A small network was shown many inputs. Here are its activations along a few directions, one row for each input.
Each table varies a few parts of the input and shows all the possible inputs, shuffled.
A made-up example of a description, with smaller parts first: one of 4 places along a line, together with either a single point or one of 11 places along a line or (one of 3 separate values, together with one of 5 places around a ring).
Shared parts are said once, and a part with two or three values counts as separate values.
In the rows, 128 means zero.

Other details of the inputs shift rows strongly along two fixed directions, in all tables alike. That doesn't count.

Table:
row 1: [119 124 116 185 111 149 133 151 136 134  76 129  93]
row 2: [145 132 130 142 131 120 177 132 101 136 147 113 172]
row 3: [147 141 142  73 144 106 141  94 111 128 201 122 176]
row 4: [150 129 139 104 147 102 136 124  89  95 173  96 206]
row 5: [139 145 144  65 151 107 116  95 116 112 197 123 173]
row 6: [113 126 120 177 122 148 129 157 138 129  63 134 104]
row 7: [114 129 118 186 117 149 134 162 137 131  56 129 101]
row 8: [114 120 108 182  95 156 107 165 156 128  47 126  62]
row 9: [116 130 132  83 126 129 114 109 161 148 143 152  98]
row 10: [149 131 136 137 153 109 168 127  77 111 166 103 210]
row 11: [148 128 133  72 133 100 104 103 105 114 207 109 156]
row 12: [111 136 132  96 137 127  76 111 146 118 147 130 105]
row 13: [120 127 116 192 105 152 139 155 138 136  66 131  90]
row 14: [113 135 127 115 136 126 112 132 143 130 134 129 115]
row 15: [108 137 140  58 137 128  54  92 164 118 155 151  93]
row 16: [162 111 127 223 135 131 211 153  58 112  94 103 204]
row 17: [150 117 139 122 143 115 183 119  99 134 147 129 183]
row 18: [137 126 126 145 135 121 168 136 104 136 144 112 157]
row 19: [126 122 138 100 129 130 104 100 142 125 134 152 107]
row 20: [110 121 112 181 108 150 103 175 150 119  44 118  86]
row 21: [159 116 136 153 151 105 143 146  54  84 152  80 219]
row 22: [116 125 139  95 135 130  93 108 145 121 124 150 110]
row 23: [150 117 131 135 136 116 172 109  95 131 152 127 174]
row 24: [104 144 125  21 105 125  24  85 204 135 174 150  35]
row 25: [145 117 139 148 149 120 156 121  80 106 134 117 194]
row 26: [123 129 126 107 121 130 118 109 150 144 137 149 100]
row 27: [123 129 113 173 107 143 155 149 144 154  83 136  94]
row 28: [146 138 144  87 139 115 108  84 110 107 187 124 156]
row 29: [113 127 122 128 119 140 135 138 158 155 103 146  93]
row 30: [155 132 141 141 150 111 155 114  68  98 163 101 213]
row 31: [112 129 113 170 109 145 152 162 150 158  82 131  89]
row 32: [111 130 134  87 135 128 103 117 157 133 135 149 107]
row 33: [137 134 137  50 135 101  96 111 122 120 208 113 142]
row 34: [101 148 128  16 110 125  36  98 205 139 171 146  46]
row 35: [152 134 138  88 143 106 141  86 102 122 198 126 175]
row 36: [124 128 112 183 106 143 160 153 138 153  83 131 100]
row 37: [120 115 118 192 111 153 143 154 136 136  57 139  95]
row 38: [163 118 135 138 143 108 136 128  64  91 168  89 196]
row 39: [169 110 140 141 147 104 202 105  65 122 162 119 217]
row 40: [107 136 142  35 137 122  70  93 178 133 161 164  88]
row 41: [108 124 120 155 122 145 135 159 154 143  72 143  98]
row 42: [113 140 134  91 135 128  73 106 147 117 152 132 107]
row 43: [107 134 126  84 126 123  66 146 163 124 137 127  85]
row 44: [121 131 129 114 127 133  94 111 141 122 142 132  98]
row 45: [121 115 121 180 114 150 141 145 136 136  68 142  97]
row 46: [150 121 128 187 146 122 205 158  74 119 108 107 208]
row 47: [114 134 118 167 119 143 144 163 144 141  80 129 106]
row 48: [116 129 117 154 114 144 152 155 154 156  84 141  94]
row 49: [116 127 112 168 107 143 141 147 148 153  92 135  84]
row 50: [116 124 110 173 110 142 144 149 144 153  90 133  84]
Each input here is: one of 5 places around a ring, together with either one of 2 separate values or one of 8 places along a line.
Question: The inputs of row 37 and row 26 match in every part but the place on the ring of 5. If row 38 is changed in the same way as row 37 into row 26, which row does it become?
Answer: row 11
Question: The inputs of row 6 and row 35 match in every part but the place on the ring of 5. If row 22 is changed in the same way as row 6 into row 35, which row does it become?
Answer: row 39
Question: Which other rows agree with row 14 in the place on the ring of 5? List them by row number.
Answer: row 4, row 5, row 10, row 32, row 40, row 41, row 43, row 46, row 47
Question: Change only the place on the line of 8 in row 28. List by row number the other rows that result.
Answer: row 1, row 13, row 16, row 19, row 37, row 44, row 45
Question: Start at row 20 and move only the place on the ring of 5, one step at a time. The first step leads to row 8. Which rows follow, in order?
Answer: row 24, row 34, row 4
Question: Change only the choice among 2 separate values in row 34. List by row number the other rows that result.
Answer: row 33
Question: Change only the choice among 2 separate values in row 21. List by row number the other rows that result.
Answer: row 20
